A small network was shown many inputs. Here are its activations along a few directions, one row for each input.
In each table, some parts of the input vary, and every possible input appears once, in random order.
A made-up example of a description, with smaller parts first: ring(8) and (point or line(11) or (values(3) and line(4))).
Shared parts are said once, and a part with two or three values counts as separate values.
In the rows, 128 means zero.

Other details of the inputs vary at random and push rows far along two fixed directions, the same in every table; ignore that.

A family of inputs:
r1: [141 104 122 108 129 120 130 125 132 168 114 118  96 136]
r2: [ 79 132  99 116 122 128 164 164 139 129  72 112  73 168]
r3: [142  51 101 154 116 157  63 106 148  70 103 121 154 112]
r4: [123 174 151 134 139 106 149 115 124 166 142 126 138 131]
r5: [157 111 154 175 133 140 113 103 157 108 128 133 146 133]
r6: [170  74  85 137 147 115 133 133 142 117 109 145 112 149]
r7: [207  70 146 164 160 132 103  98 142  95  66 176 119 138]
r8: [122 116 122 161 118 151  51 117 153  89 122 117 193 127]
r9: [136 135 102 103 139 104 194 178 113 140 126 128  90 155]
r10: [ 39 184 122 112 111 115 152 142 118 137 141 128 116 128]
r11: [ 62 153 127  97 117 142 146 147 110 119 159 104 127 100]
r12: [120 161 165 145 156 105 169 125 123 146 110 151 108 139]
r13: [137 168 147  86 125 119 167 137  94 169 132 121 100 150]
r14: [163 113 123  98 123 117 144 110 131 159  84 149  82 157]
r15: [142  98 112 127 108 160 125 136 135  65  89 135 121 143]
r16: [126 121 150 146 142 133  73  89 130 143 204 108 178  68]
r17: [165 151 150 123 137 128 137 124 106 135 137 131 126 132]
r18: [116 126 145 120 155 117 149 123 116 154 122 141  88 118]
r19: [154 133 165 158 150 127  71  62 127 112 188 161 194  63]
r20: [116 148 121 103 143  68 133 146 109 176 178 122 154  91]
r21: [ 55 132 104  89 117 113 182 154 107 144  93 129  52 129]
r22: [ 92 130 119 133 114 136 115 151 139 117  81 136 120 160]
r23: [210  89 149 147 141 144 164 138 133  85  37 175  62 179]
r24: [ 81 176 155 136 124 120 153 123 132 172 191 102 131 104]
r25: [128 151 136 102 149 102 153 118 108 174 120 146  94 123]
r26: [ 93 180 164 118 134 131 139 131  99 161 218  95 141  83]
r27: [135 140 116 162 139 109  87 111 143 122 222 108 231  96]
r28: [131 154 136 105 136 106 148 106 116 167 133 151 101 115]
r29: [ 60 136 108  94 117 126 133 149  99 150  95 144  94 121]
r30: [188  60  85 139 145 114 123 139 147 109  88 145 118 155]
r31: [117  86  90 118 111 137 139 140 128 102  39 163  66 157]
r32: [ 94  97  86 105 125 136 142 148 124 123  69 124  73 138]
r33: [181 105 117 160 133  92 116 149 154 128 124 119 174 142]
r34: [166  70  96 164 120 160  84 135 172  73  42 121 131 176]
r35: [ 88 133 107 122 110 121 170 153 139 113  71 131  73 172]
r36: [ 93 164 105 126 143  94 175 148 124 162 179 117 135 133]
r37: [ 99 122 102  97 121 152 163 167 124 110  79 116  79 148]
r38: [105 192 149 122 129 105 165 114 124 174 155 130 125 126]
r39: [167 146 140 112 127 129 170 134 115 135 102 145  81 155]
r40: [ 85 185 118 101 143 102 171 147  94 157 228 111 147  98]
r41: [134 145 149 158 109 137  74  81 153 144 220  93 219  92]
r42: [137 151 144 115 107 140 126 121 124 149 185 103 142 110]
r43: [117 184 178 122 156 118 151 121  85 137 178 143 136  96]
r44: [136  74 107 159 114 147 111 139 165  77  62 116 113 168]
r45: [ 44 186 124  68 121 135 173 178  91 156 119 121  89 125]
r46: [152 134 165 150 133 151 101 103 123 102 186 127 165  94]
r47: [173  40  81 145 124 163  74 124 152  77  34 135 117 150]
r48: [164 130 150 139 117 149  77 104 127 128 202  93 194  98]
r49: [157 102 130 134 117 135  75  85 148 141 169 117 163  97]
r50: [119 129  99  97 146  78 170 163 116 170 123 134  96 134]
r51: [218  64 148 168 141 163 109 125 144  72  77 141 117 158]
r52: [ 87 171 160 134 147 110 168 132 120 164 149 120 111 126]
r53: [ 46 154 112  96 116 122 133 135  95 148 128 148 107 105]
r54: [ 59 171 128  88 113 142 153 157  96 126 129 142 111 122]
r55: [154 141 137 128 113 121 146 111 145 156 107 128 123 167]
r56: [189  92 109 176 136 112  89 128 163 103 142 119 201 136]
r57: [121 173 150 122 124 112 128 105 123 174 164 110 165 133]
r58: [188  89 143 155 120 161 119 128 148  99 117 121 113 138]
r59: [194 134 154 139 112 153  64  75 127 107 192 118 210 106]
r60: [114 177 132  92 135  74 182 184  93 174 174 112 126 115]
r61: [159  99 151 160 141 142  71  78 142 106 168 143 172  84]
r62: [112 132 135 128 112 168  69 126 120  88 152 131 192  99]
r63: [108 106 113 138 113 130 149 147 152  98  68 122  89 169]
r64: [100 102  96 106 123 137 124 153 117 130  53 141  85 143]
r65: [164  81 134 149 131 143 102 106 153 124 124 131 117 115]
r66: [142 116 142 156 133 132 144 135 150 142 109 110 106 152]
r67: [100 114 109 132 113 136  86  97 122  96 154 132 162  88]
r68: [ 80 155 138 158 111 141  49  97 134  97 191 125 223  91]
r69: [220  62 125 136 131 136  79  90 148 119  75 144 136 157]
r70: [ 56 170 116  74 111 132 198 172  98 132  98 142  60 144]
r71: [159 122 109 112 137 102 174 177 119 133 116 126 106 155]
r72: [ 58 168 133  94 113 135 155 143 104 120 169 109 128  96]
r73: [123 148 141 137 119 123 121 117 140 168 169  94 159 127]
r74: [137 117 119 140 121 176  50 111 134  75 161 105 212  89]
r75: [191  94 149 172 142 130 150 118 160  96  42 170  93 176]
Description of these inputs: values(3) and (line(4) or ring(9) or (values(2) and ring(6))).
Q: Changing only the values(3) part turns r5 into r61. The same change can be made to r73. Which row results?
A: r1
Q: Changing only the values(3) part turns r14 into r59. The same change can be made to r18. Which row results?
A: r51
Q: Which other rows does r4 become when the ring(6) part takes its other values? List them by row number.
A: r12, r52, r57, r66, r73
Q: Which other rows does r58 become when the values(2) part takes its other values? List them by row number.
A: r26
Q: A walk changes only the ring(9) part. It starts at r34 and steps to r8. List the rest of the walk in order.
A: r22, r68, r10, r35, r63, r44, r2

A family of inputs:
r76: [ 70 170 108  88 128 118 179 171  99 145 122 122 100 136]
r77: [ 69 166 118  91 132 127 159 153  99 144 156 103 128 115]
r78: [113 122 101 123 122 130 156 172 124 120  77 140  92 167]
r79: [154 117 140 140 140 126 139 125 136 119 124 139 117 143]
r80: [ 71 184 128 105 129  82 165 139 117 186 187 113 143 102]
r81: [ 88 132  90  97 119 112 207 188 128 144  42 146  34 192]
r82: [121 123 127 137 127 144 164 149 136 109  70 140  74 152]
r83: [ 93 136 128 105 130 114 136 128 106 144  95 140  83 125]
r84: [118 107 126 121 132 132 161 148 126 115  69 151  70 149]
r85: [203  52 134 183 122 174  41  91 179  57  69 141 167 149]
r86: [100 168 134 131 126  97 122 128 122 153 197 117 179 101]
r87: [202  81 145 188 124 151  73  86 159  88 109 124 175 147]
r88: [110 132 102  98 131  91 207 168 133 179  79 125  56 161]
r89: [169  96 130 141 110 165 134 135 148  91  53 141  90 162]
r90: [164  95 132 166 121 164  90 112 164  87  65 132 126 154]
r91: [180 111 146 141 126 143 110 104 137 112 135 134 145 136]
r92: [150  91 118 103 116 134 160 147 117 119  35 156  47 160]
r93: [180  52 118 160 132 147  92 114 138  65  67 156 124 132]
r94: [205  88 135 144 129 148 105 106 144 104 106 145 134 146]
r95: [ 96 130 129 109 133 128 195 165 123 133  66 149  45 159]
r96: [ 90 189 134 100 138  92 161 152 103 162 181 110 139 110]
r97: [ 69 200 140 106 133  86 157 154  99 175 202 115 149 103]
r98: [170  73 131 158 124 155  68 101 156  83  74 142 140 143]
r99: [ 72 172 114  83 132  87 202 165 111 205 142 112  73 129]
r100: [127 149 150 140 146 123  96  95 122 129 211 130 188  82]
r101: [ 99 175 161 134 139 120  87  81 112 164 234 116 210  66]
r102: [189  95 123 140 136 127 120 138 146 103 106 113 139 147]
r103: [150 155 156 146 119 136  99  89 122 120 196 114 181 100]
r104: [170 109 131 153 145 133  85  93 131 131 135 140 164 110]
r105: [ 40 183 113 102 121 108 114 111 110 155 221  98 176  72]
r106: [ 77 181 133  88 134  93 193 169 101 192 162 103  86 127]
r107: [112 159 157 137 133 122 115  97 121 156 184 119 172 105]
r108: [140 105 125 152 119 161  46 105 135  90 190 100 219  89]
r109: [116 109  95 126 118 126 128 135 147 112  97 130 121 151]
r110: [143 144 130 101 139 122 155 129 112 156 126 146  94 125]
r111: [118 152 139 143 126 121  72 105 124 150 245  95 217  64]
r112: [157 100 136 129 115 159 125 128 140 101  77 143 107 148]
r113: [120 154 135 123 155 113 129 115 111 146 178 139 139  92]
r114: [ 83 130 101  95 115 126 169 171 114 155 104 117  61 153]
r115: [151 101 136 124 114 150 115 121 131 103  93 145 117 133]
r116: [132 101 109 152 116 147  38  87 142  92 191 103 217  85]
r117: [196  88 138 174 131 141 107 108 151  81 106 134 139 153]
Q: Changing only one part turns r81 into r86. The same change can be made to r112. Which row results?
A: r91
Q: Changing only one part turns r114 into r111. The same change can be made to r116. Which row results?
A: r99
Q: What is each input in this table made of?
A: values(2) and (ring(9) or (values(3) and line(4)))
Q: Which other rows does r104 become when the values(3) part takes its other values? List them by row number.
A: r110, r113
Q: Which other rows does r98 become when the values(2) part takes its other values? List them by row number.
A: r101

A family of inputs:
r118: [154 120 128 140 132 116  98 113 133 133 170 122 175 105]
r119: [ 39 198 129  78 124 104 183 156  95 183 157 113  93 116]
r120: [117 157 146 131 132 119 120 101 125 149 168 128 151 106]
r121: [100 145 131 121 130 126 113 115 112 127 166 129 148  92]
r122: [160 119 126 133 133 124 136 131 132 124 122 129 128 143]
r123: [140 109 122 146 126 138  98 120 140  99 121 129 157 126]
r124: [169 116 140 148 131 143 110 118 136 106 137 126 152 126]
r125: [122 121 119 119 124 135 131 137 127 128 105 130 110 139]
r126: [132 111 117 137 117 138 127 137 140 116 104 121 120 146]
r127: [153 108 130 138 138 124 129 124 138 134 112 131 118 139]
r128: [134 110 118 132 128 134 124 134 131 112 100 138 118 139]
r129: [154 121 147 139 127 134 129 124 132 118 110 137 119 141]
r130: [ 94 150 129 131 125 126 119 126 127 126 168 117 158 107]
r131: [125 107 111  99 124 130 176 157 124 136  54 142  45 166]
Q: What is each input in this table made of?
A: ring(6) or (values(2) and line(4))
Q: Which other rows does r130 become when the values(2) part takes its other values? List them by row number.
A: r126
Q: Which other rows does r121 become when the values(2) part takes its other values? List them by row number.
A: r131
